These are the activations of a small neural network, seen along a few directions. Each row is one input.
In each table, some parts of the input vary, and every possible input appears once, in random order.
A made-up example of a description, with smaller parts first: one of 5 places around a ring, together with either a single point or (one of 2 separate values, together with one of 4 places along a line) or one of 11 places along a line.
Shared parts are said once, and a part with two or three values counts as separate values.

Other details of the inputs shift rows strongly along two fixed directions, in all tables alike. That doesn't count.

Table:
x1: [ 3 -1  2  1  4  1  3  3  3  1  2]
x2: [ 0  0  6  5  0  2 -1  4  5  3  1]
x3: [ 1 -4  5  3  0  1 -2  0  1  4  4]
x4: [-32  77 -31 -43 -58 -63 -28  64 -31 -37  97]
x5: [ 3 -4 -3  1  3 -1 -4  2 -1  3  0]
x6: [-2 -1  6  5  1  3 -1  4  4  2  2]
x7: [ 4 -5  3 -2  4 -1  2 -1 -1  0  3]
x8: [ 6  1  0  1  4  2  0  4 -2  1 -2]
x9: [ 4  1  1  1  2 -1 -3  4  2  2 -5]
x10: [ 0 -6  4  3  2  2 -2  0 -1  1  5]
x11: [ 2 -5  1  2  1 -2 -4  0  2  2  1]
x12: [ 3 -6  2  1  1  1  3  1 -1  2  4]
x13: [-1 -2  6  2  0  0  2  4  4  2  0]
x14: [ 6 -2  3 -3  1 -3  0 -1 -1  3  1]
x15: [ 1 -1  5  0  3 -1  2  3  4  2  0]
x16: [ 5 -3 -1 -1  2 -3 -4  1 -2  3 -2]
x17: [ -8  -1   1   7   6 -18   6  -3  -1   5  -6]
x18: [ 7 -3 -1 -2  4  1 -1  0 -6  2  1]
x19: [ 1 -4  2  3  1  3 -1  1  0  4  5]
x20: [ 2 -5 -1  1  4 -2 -4  2 -2  0 -1]
x21: [ 0 -2  0  5  4  2 -2  5  3  0  0]
x22: [ 0 -1  2  5  1 -1 -3  4  6  1 -2]
x23: [ 2 -5  2  1  0  0  3  1  1  4  4]
x24: [ 5 -4 -3 -1  4  0 -3  1 -4  1  0]
x25: [-27  23 -17 -17 -31  29  12 -42   1 -23 -22]
x26: [ 3 -4 -1  1  1 -3 -5  1  0  3 -2]
x27: [ 6 -3  1 -2  4  0  1 -1 -4  2  3]
x28: [ 2  0  1  3  1 -2 -4  5  4  2 -4]
x29: [ 7 -2 -1 -2  3  0 -1  0 -4  4  1]
x30: [ 3 -1  0  1  5  0 -3  5 -1  0 -3]
x31: [ 5  1  2  0  4  0  0  4 -2  0 -2]
x32: [ -7  -1   0   8   7 -17   7  -3  -2   3  -5]
x33: [-1 -2  2  5  4  1 -2  5  3 -1  0]
x34: [-1 -6  2  2  2 -1 -4  1  1  2  1]
x35: [ 6  2  3  0  2 -1 -1  3  1  3 -4]
x36: [ -6   1   1   8   4 -19   7  -4   1   6  -6]
x37: [ 1 -5 -1  3  2  1 -3  1  1  2  3]
x38: [ 6 -3  1 -2  3 -1  1 -1 -3  4  2]
x39: [ 5  1  2  0  3  0  2  3  1  3 -1]
x40: [ 4  0 -2  1  4  1 -2  5  1  2 -3]
x41: [ 5 -4  4 -2  1 -3  1 -1  1  3  2]
x42: [ 2 -1  4  1  4  0  3  3  3  0  1]
x43: [ 4 -4  1 -1  3  0  2 -1  0  3  4]
x44: [ 6 -3  1 -2  4 -1 -1  0 -6  1  0]
x45: [ 3 -5  0 -2  3 -2 -5  1 -3  3 -2]
x46: [ 0 -1  3  6  3  5  0  4  3  1  3]
x47: [ 1 -1  4  3  1  2  4  4  5  3  1]
x48: [ 6  2  0  1  3  1  0  4  0  3 -2]
x49: [ 5 -4 -3 -1  3  0 -3  1 -3  3  0]
x50: [ 4  0 -2  1  5  2 -2  5 -1  0 -2]
x51: [-2 -2  3  4  2  0 -3  5  4  1 -1]
x52: [ 1 -1  6  3 -1 -1  3  4  6  3  0]
x53: [0 0 3 6 2 4 0 4 4 3 3]
x54: [ 3  0  5  1  1 -2  2  2  5  2  0]
x55: [ 4 -4  4 -3  3 -2  0 -1 -3  3  1]
x56: [-1 -2  5  6  3  3 -1  4  3  0  2]
x57: [ 7 -2  2 -2  1 -2 -2  0 -3  4 -1]
x58: [ 2 -1 -2  3  4  1 -3  5  1  0 -2]
x59: [ -6  -1  -2   8   7 -16   8  -3  -2   4  -4]
x60: [5 1 2 0 4 1 2 3 0 1 0]
x61: [ 3  1  3  0  3  0 -1  4 -1  2 -3]
x62: [ 1 -2  3  3  2  2  4  5  3  1  2]
x63: [ 3 -5  5  1 -1 -2  2  0  2  3  2]
x64: [ 2 -5  4 -2  2 -2  1 -1 -1  3  3]
x65: [-30  17 -21 -14 -31  29   7 -43  -1 -25 -18]
x66: [ -6   0  -2   8   6 -16   7  -3   0   6  -4]
x67: [-29  21 -21 -11 -31  31   8 -39   4 -23 -20]
x68: [ 5  2  4  0  2 -2  1  2  3  3 -2]
x69: [ 2 -1  1  0  4  0 -3  5  0  2 -4]
x70: [ 0 -1  1  2  3 -1 -4  5  2  1 -4]
x71: [ 1 -5  2  3  2  4 -1  1 -1  2  6]
x72: [ 5 -5  1 -1  4  0  2 -1 -2  1  4]
x73: [ 2 -6  4  1  1  0  2  1 -1  0  4]
x74: [ 0 -6  5  0  0 -1  1  1  0  3  3]
x75: [ 2  0 -2  3  3  0 -3  5  3  2 -3]
x76: [ 1 -1  0  3  4  0 -3  5  2 -1 -3]
x77: [3 0 2 1 3 1 3 3 4 3 1]
x78: [-29  17 -23 -14 -31  31   8 -43  -1 -24 -17]
x79: [ 5 -4  2 -3  4 -2  1 -1 -4  1  2]
x80: [ 0 -2  5  3  2  1  3  4  3  0  1]
x81: [ 5 -3  2 -3  2 -1 -2  0 -5  3 -1]
x82: [ 4  0  4  0  4  0  2  3  0  0 -1]
x83: [ 3 -5 -3  1  4  0 -4  2 -2  1  0]
x84: [-29  17 -22 -16 -32  27   6 -43  -2 -23 -22]
x85: [-1 -5  5  2  1  2 -2  0  0  3  4]
Each input here is: one of 5 places around a ring, together with either a single point or (one of 2 separate values, together with one of 8 places around a ring).
Q: The inputs of x13 and x62 match in every part but the place on the ring of 5. If x6 is changed in the same way as x13 into x62, which row does it become?
A: x46
Q: The inputs of x2 and x56 match in every part but the place on the ring of 5. If x63 is changed in the same way as x2 into x56, which row does it become?
A: x73
Q: The inputs of x76 and x28 match in every part but the place on the ring of 5. If x4 is changed in the same way as x76 into x28, which row does it become?
A: x16
Q: Which other rows does x22 become when the place on the ring of 5 takes its other values? List them by row number.
A: x21, x33, x51, x67
Q: Which other rows does x25 become when the choice among 2 separate values takes its other values? List them by row number.
A: x55
Q: Which other rows does x84 become when the place on the ring of 5 takes its other values? List them by row number.
A: x5, x20, x26, x83

Table:
x86: [-35  82 -34 -36 -52 -72 -18  58 -30 -35  89]
x87: [ -4  -5  -1  -2  -1   3  16 -22  -4   0 -11]
x88: [-13  -2  -5  12   2  11   4 -14   9  -2 -25]
x89: [ 56 -57  51  48  79 -54 -16  87  11  54  36]
x90: [ 60 -55  53  41  73 -63 -22  86   8  56  39]
x91: [ -5   2  -9  -1   2  -4   7 -18  -3   1 -25]
x92: [ -2  -3  -5  -1   2  -1   8 -26  -3   3 -27]
x93: [ -5   0  -9   4   5   2  10 -20  -2   0 -28]
x94: [  7 -10  -8  -6  -6  35  -3 -21   3  -1 -12]
x95: [  8  -1  -7 -10  -6  18  -9   1   0  -6   5]
x96: [-13   1  -4  13   1  10   5 -12   9  -4 -14]
x97: [-41  79 -28 -35 -62 -69 -27  63 -22 -34  90]
x98: [-10 -10   6   5  -4  14  10 -23   8   0 -12]
x99: [-12  -6   4   7  -5  12  11 -15   7  -3  -6]
x100: [  9  -5  -3 -10  -3  23  -8  -2  -1 -10  -1]
x101: [ -6  -1  -4   1   3   3  14 -20  -2  -1 -12]
x102: [  6  -6   0  -9  -4  32  -7 -11  -5  -4  -6]
x103: [  6  -6  -1 -11  -4  34  -7 -12  -3 -11 -10]
x104: [ -2  -2  -2  -5  -1  -2   9 -25  -4   2 -15]
x105: [  6  18  13  -5  -9  26  11   3  18  -4 -10]
x106: [ -2  -5   0  -5  -2   1  14 -25  -4   1 -11]
x107: [  7  -9  -4  -4  -7  37  -4 -21  -2  -1 -11]
x108: [-13   0  -4   8  -2   4   1 -12   8  -1 -22]
Q: Describe the family of inputs behind these rows.
A: either a single point or one of 6 places around a ring or (one of 2 separate values, together with one of 8 places around a ring)
Q: Which other rows does x93 become when the place on the ring of 8 takes its other values? List them by row number.
A: x86, x87, x91, x92, x101, x104, x106

Table:
x109: [ 9 -2 -3 -4  2  3  3  8 -8 -1  5]
x110: [  7  -1   9 -10  -2   0  -2   3  -4   3   6]
x111: [ -5   3   0   4   7 -15   6  -2 -11   8   2]
x112: [ 9  2 -6 -3  5  2  1  5 -4  3  7]
x113: [ 3  6  6 -1 -4 -2 -5  8  8  7  0]
x114: [ -1  -6  -2  -7   5 -22   9  -3  -1   1   2]
x115: [10 -3  7 -8 -6 -1 -1  4 -4  3  4]
x116: [ 6 -1 -1 -5  6  4  2  7 -8 -1  7]
x117: [ 9  1 -1 -4  9  4  0  5 -7 -7  8]
x118: [ -3   0   2   4   4 -16   6  -4 -10   6   3]
x119: [ 26 -79  24  34  44  68  24 -68  21  29 -85]
x120: [ 3  6  0  3  9  4 -2 12  1 -8  2]
x121: [-43  31 -32 -25 -54  37  10 -58  -3 -32  -9]
x122: [ 1 -8  4  0  3  2 -4  0 -3 -4 14]
x123: [ 2 -6 -1  3 -1 -1 -3  0  1  3 13]
x124: [-4 -2  0  9 -2 -1 -5  6  9  2  7]
x125: [-5 -6  4  7 -5  1 -3 10  5  0  6]
x126: [ -4   3   1  10   2 -20   6   1   3   0  -3]
x127: [-11   8   1  11   6 -15   5   4  -3   6  -4]
x128: [ 3  3 -2  3  2  3  1 15  1 -3 -1]
x129: [10  2 -7 -2  5  1  2  4 -3  1  7]
x130: [ 9  2  5 -7 -3 -2 -3  1  0  8  6]
x131: [-5 -2  1  8 -2  0 -5  6  8  4  8]
x132: [ -8  -1  -1   0   5 -23   8   3   8   0  -5]
x133: [ 5  6  5  1 -3 -4 -4  7  9  4 -1]
x134: [ 9  0  9 -8  2  0 -4  2 -3 -2  6]
x135: [-44  34 -46 -29 -51  33  -8 -57  -9 -38 -37]
x136: [ 3  7 -5  4  4  2 -1 11  4  2  1]
x137: [-8 -5  6  5 -1  2 -4  9  4  0  8]
x138: [ 4  2  8 -1 -6 -2 -3 11  5  2 -2]
x139: [-2 -9  5 -1  0  3 -2  2 -4  1 14]
x140: [ 4  7 -6  5  5  0  0 11  5 -1  1]
x141: [ 3  5 10 -1  1 -1 -6  8  5 -4  0]
x142: [-5 -3  5  7  3  2 -6  7  5 -6  8]
x143: [ 0  4  0  2  6  4  0 14  0 -3  1]
x144: [  9  -8 -13  -9   3  -8 -21   1 -16   2  -4]
x145: [ 0  3 11 -3 -2  0 -4 10  4  2  0]
x146: [  2  -1  -1   3   3 -19   8  -5  -6   2   3]
x147: [ -9   5   3  11   4 -17   4   2  -2   4  -3]
x148: [11  2  3 -6 -3 -3 -2  1  1  5  5]
Q: Describe the family of inputs behind these rows.
A: one of 2 separate values, together with either a single point or one of 4 places along a line or (one of 3 separate values, together with one of 5 places along a line)
Q: The inputs of x117 and x120 match in every part but the choice among 2 separate values. If x115 is changed in the same way as x117 into x120, which row does it become?
A: x138
Q: The inputs of x126 and x146 match in every part but the choice among 2 separate values. If x133 is changed in the same way as x126 into x146, which row does it become?
A: x148
Q: Which other rows does x112 become when the choice among 2 separate values takes its other values? List them by row number.
A: x136
Q: Start at x127 and move only the place on the line of 4, one step at a time. The first step leads to x147. Which rows follow, in order?
A: x126, x132
Q: Which other rows does x147 become when the choice among 2 separate values takes its other values? List them by row number.
A: x118

Table:
x149: [ 3  1  3  1 -5  2 -3 10  5  4 11]
x150: [  1   3   0  -2   4 -18   0   0  -8   4   3]
x151: [ 4  3  6  0  1  4  3 12  2 -3 11]
x152: [  9   7 -10  -4   5  -4 -13  14  -4  -1  -6]
x153: [ 9 -3 -2 -6 -3 -1 -6  5 -4  5 11]
x154: [ -3   1  -4   3   4 -16   2   2  -9   5   4]
x155: [-2 -1  6  4 -3  2 -7 11  3 -3  9]
x156: [-1 -1  5  2 -4  1 -7  9  6  2 11]
x157: [  4  -5   1  -3  -1   0 -10   6  -7  -2  10]
x158: [  2   0   2  -6   0 -21   2   1  -5   3   0]
x159: [ 25 -70  33  39  52  46  29 -60  30  34 -95]
x160: [  5  -5  -1  -6  -2  -2 -10   4  -3   2  11]
x161: [ -5   7   5   5   2 -15   3   5   2   3   3]
x162: [12  1 -1 -6  0  0 -1  5 -5  2 11]
x163: [ -9   1  -2  10   4 -15   5   6   5  -1   6]
x164: [ 4 -3  2 -7  3  1 -5  7 -8 -3  9]
x165: [ -9   5   1  10   3 -13   5   7   1   4   3]
x166: [10  0  1 -8  3  1  0  7 -8 -2 11]
x167: [-59  56 -49 -31 -68  60  12 -73   4 -53 -48]
x168: [-1  1  7  0  1  3 -2 12  2 -4  9]
x169: [ -3  -2  -8   3   6 -17   3   1  -5   0   6]
x170: [ 6  4  4  0 -1  2  1  9  5  1 11]
Q: The inputs of x169 and x163 match in every part but one. If x164 is changed in the same way as x169 into x163, which row does it become?
A: x168
Q: Describe the family of inputs behind these rows.
A: one of 2 separate values, together with either a single point or one of 4 places along a line or one of 6 places around a ring
Q: Which other rows does x161 become when the place on the line of 4 takes its other values? List them by row number.
A: x159, x163, x165
